A small network was shown many inputs. Here are its activations along a few directions, one row for each input.
Each table varies a few parts of the input and shows all the possible inputs, shuffled.
A made-up example of a description, with smaller parts first: one of 6 places along a line, together with either a single point or one of 9 places along a line or (one of 2 separate values, together with one of 5 places around a ring).
Shared parts are said once, and a part with two or three values counts as separate values.
(in the rows, 128 means zero)

Rows:
row 1: [134 140 153 149 138  95 147 148 127 124 113 110 138 147]
row 2: [102 187  58 150 128 218 134 127 173 222 175 198  75  68]
row 3: [120 114 136 112 130 109 121 144 126  94 145 117 157 149]
row 4: [103 200  43 161 143 202 140 157 169 214 193 167  94  92]
row 5: [134 102 141 103 112 123 108 115 138  96 124 138 140 127]
row 6: [135 112 143 134 141 101 139 123  89 126 121  90 139 147]
row 7: [134  87 130  94 113 127 116  93 100  98 120 115 127 130]
row 8: [147 130 157 139 120 109 130 116 137 128  88 131 123 126]
row 9: [149 103 147 122 123 117 126  91 100 130  95 113 124 128]
row 10: [136 126 155 129 122 119 115 134 150 106  99 142 128 126]
row 11: [118  97 125 106 130 111 127 123  88  95 142  92 145 149]
row 12: [125 138 149 137 139 105 132 166 138 103 121 121 144 147]
Question: What do these inputs look like to the network?
Answer: one of 2 separate values, together with either a single point or one of 5 places around a ring
Question: The inputs of row 3 and row 5 match in every part but the choice among 2 separate values. If row 6 is changed in the same way as row 3 into row 5, which row does it become?
Answer: row 9
Question: Which other rows does row 4 become when the choice among 2 separate values takes its other values? List them by row number.
Answer: row 2

Rows:
row 13: [166  90 141 119 109 124  96  86 138 131  85 128 134 123]
row 14: [113 112 164 110 128 102 133 165 140  94 150 126 159 145]
row 15: [150 100 138 117 122 136  97 100 124 101  78 122 108 107]
row 16: [111 109 169 106 114 115 123 118 146  89 129 155 134 136]
row 17: [152  90 160 120 113 108 101  85 127 135 110 144 140 111]
row 18: [149 115 127 147 121 101 139 108 104 131 116  73 148 157]
row 19: [111 148  49 124 132 183 135 108 151 192 212 169 133  89]
row 20: [112 119 133 127 161 110 136 169  92  90 123 107 133 161]
row 21: [126  93 155 118 122 150 114 115 104  94  89 142 107 109]
row 22: [151 111 154 115 114  99 136  84  96 148 116 124 141 126]
row 23: [147 119 130 109 125 122 132  98  94 117  83 102 107 123]
row 24: [133 123 133 109 113 120 107 120 149  68  96 130 120 130]
row 25: [108 104 156 136 137  98 157 123  89 128 140  94 130 145]
row 26: [164 111 135 114 111 115 131  84 107 144  91 107 136 140]
row 27: [117 163  33 119 126 203 110 129 141 169 193 142  77  96]
row 28: [126  88 177 113 122 133 114  97 119 121 113 146 125 111]
row 29: [152 130 132 137 144 104 119 137 119 116 126  86 172 173]
row 30: [123 109 144 108 126 132 148 115  76 112  94 122 103 126]
row 31: [114 118 158 127 158  99 136 151 105 113 149 109 153 164]
row 32: [138 121 152 119 118  83 119 153 145 104 150 121 179 143]
row 33: [ 90 191 125 174 145 159 155 157 179 204 133 181 106  94]
row 34: [107 105 131 137 139 108 156 141  76 105 115  91 109 143]
row 35: [136 113 144 148 124  83 144 110  93 135 140  90 152 143]
row 36: [ 69 150  63 117 134 200 131 118 141 190 206 166 122  89]
row 37: [111 114 147 110 113 133 123 135 131  61 106 151 117 133]
row 38: [ 73 158  44 119 122 212 113 142 119 172 188 161  89  97]
row 39: [124 106 168 106 126 119 149  97  90 137 118 126 123 127]
row 40: [141 128 148 138 147  85 123 139 108 120 150 104 176 161]
row 41: [150 122 136 117 115 102 114 152 155 100 126 104 175 155]
row 42: [140 146  34 123 124 198 128 113 160 185 200 153 110 107]
row 43: [132 195 116 181 141 146 156 146 187 206 139 182 120  92]
row 44: [133 127 129 113 129 109 117 165 143  73 117 101 147 138]
row 45: [135 133 123 130 159 106 120 151 108  92 116  84 142 157]
row 46: [137 207 104 178 140 166 134 165 177 182 119 157  66  96]
row 47: [112 114 140 112 129 117 133 182 127  69 125 123 141 142]
row 48: [136 114 155 113 104  92 110 106 153 102 128 153 151 135]
row 49: [ 94 198 109 178 136 170 140 180 158 186 114 177  75  99]
row 50: [159 195 107 183 136 164 148 149 194 199 127 166 100 109]
row 51: [130 119 119 140 137 103 140 123  92 107 106  69 117 140]
row 52: [149 114 137 111 101 109 104 106 163  98 104 135 145 147]
Question: The inputs of row 26 and row 30 match in every part but one. If row 42 is changed in the same way as row 26 into row 30, which row does it become?
Answer: row 38
Question: The inputs of row 46 and row 33 match in every part but one. If row 27 is changed in the same way as row 46 into row 33, which row does it become?
Answer: row 36
Question: What do these inputs look like to the network?
Answer: one of 5 places around a ring, together with either one of 2 separate values or one of 6 places around a ring
Question: Which other rows does row 42 become when the choice among 2 separate values takes its other values? List them by row number.
Answer: row 50
Question: Which other rows does row 19 become when the choice among 2 separate values takes its other values? List them by row number.
Answer: row 43
Question: Which other rows does row 16 become when the place on the ring of 6 takes its other values? List them by row number.
Answer: row 14, row 25, row 28, row 31, row 39
Question: Which other rows does row 24 become when the place on the ring of 5 takes its other values? List them by row number.
Answer: row 16, row 37, row 48, row 52

Rows:
row 53: [133 133  81 138 134 186 111 101 128 171 137 143  84  89]
row 54: [111 126 110 112 108 177  90 112 156 138 124 177 107  88]
row 55: [110 125 134 125 130 103 122 151 147 100 176 129 161 147]
row 56: [135 180 107 164 130 139 154 127 141 176 115 136  87 113]
row 57: [131 121  73 105 127 172 135 110 106 157 172 123 115 117]
row 58: [116 102 154 110 139  97 124 170  85  27  79  77 119 164]
row 59: [131 154 175 155 153 102 139 190 164 123 126 146 152 140]
row 60: [124 154 140 144 110 136 143 142 179 137 109 168 108 107]
row 61: [126 178 138 178 164 111 153 173 128 170 120 113 141 152]
row 62: [198  82 166 107 103  69  98  80 131  85  80  89 176 159]
row 63: [111 137  99 144 137 113 142 144 115 148 171  92 154 141]
row 64: [111 119 100  83 115 160 115 110 134 117 162 160 134 122]
row 65: [127  55 188  99 115  98 137  56  51 115  92 110 126 126]
Question: What do these inputs look like to the network?
Answer: either one of 3 separate values or (one of 2 separate values, together with one of 5 places around a ring)

Rows:
row 66: [132 169 169 165 150  83 145 207 179 123 137 133 175 160]
row 67: [149  68 164 102 122  95 147  68  44 105  83  77 123 146]
row 68: [141  52 174  79 104  83  95  78 104  66 115 110 179 151]
row 69: [117 176 155 195 158  86 170 179 122 153 108  99 121 148]
row 70: [122 149  47 131 133 186 125 111 132 189 192 136 113 109]
row 71: [101 141  61 106 120 178 122 121 152 163 220 165 130 104]
row 72: [145 180 145 183 152  83 153 188 164 141 118 105 154 156]
row 73: [ 74 139  50  96 119 200 121 144 135 127 190 158 100 102]
row 74: [103 147  58 139 150 195 140 112  86 209 173 128  89  95]
row 75: [112 171 162 153 157 100 137 219 158  81 110 130 139 161]
row 76: [132  45 169  71 109 101  92 105  87  21  91  99 138 144]
row 77: [170 158 158 150  82 188 104  61 216 196  32 242  50  39]
row 78: [166  70 153  93 107  86 112  71  83  90  95  82 154 151]
Question: What do these inputs look like to the network?
Answer: either a single point or (one of 3 separate values, together with one of 4 places along a line)
Question: Which other rows does row 66 become when the choice among 3 separate values takes its other values? List them by row number.
Answer: row 68, row 71
Question: Which other rows does row 72 become when the choice among 3 separate values takes its other values? List them by row number.
Answer: row 70, row 78
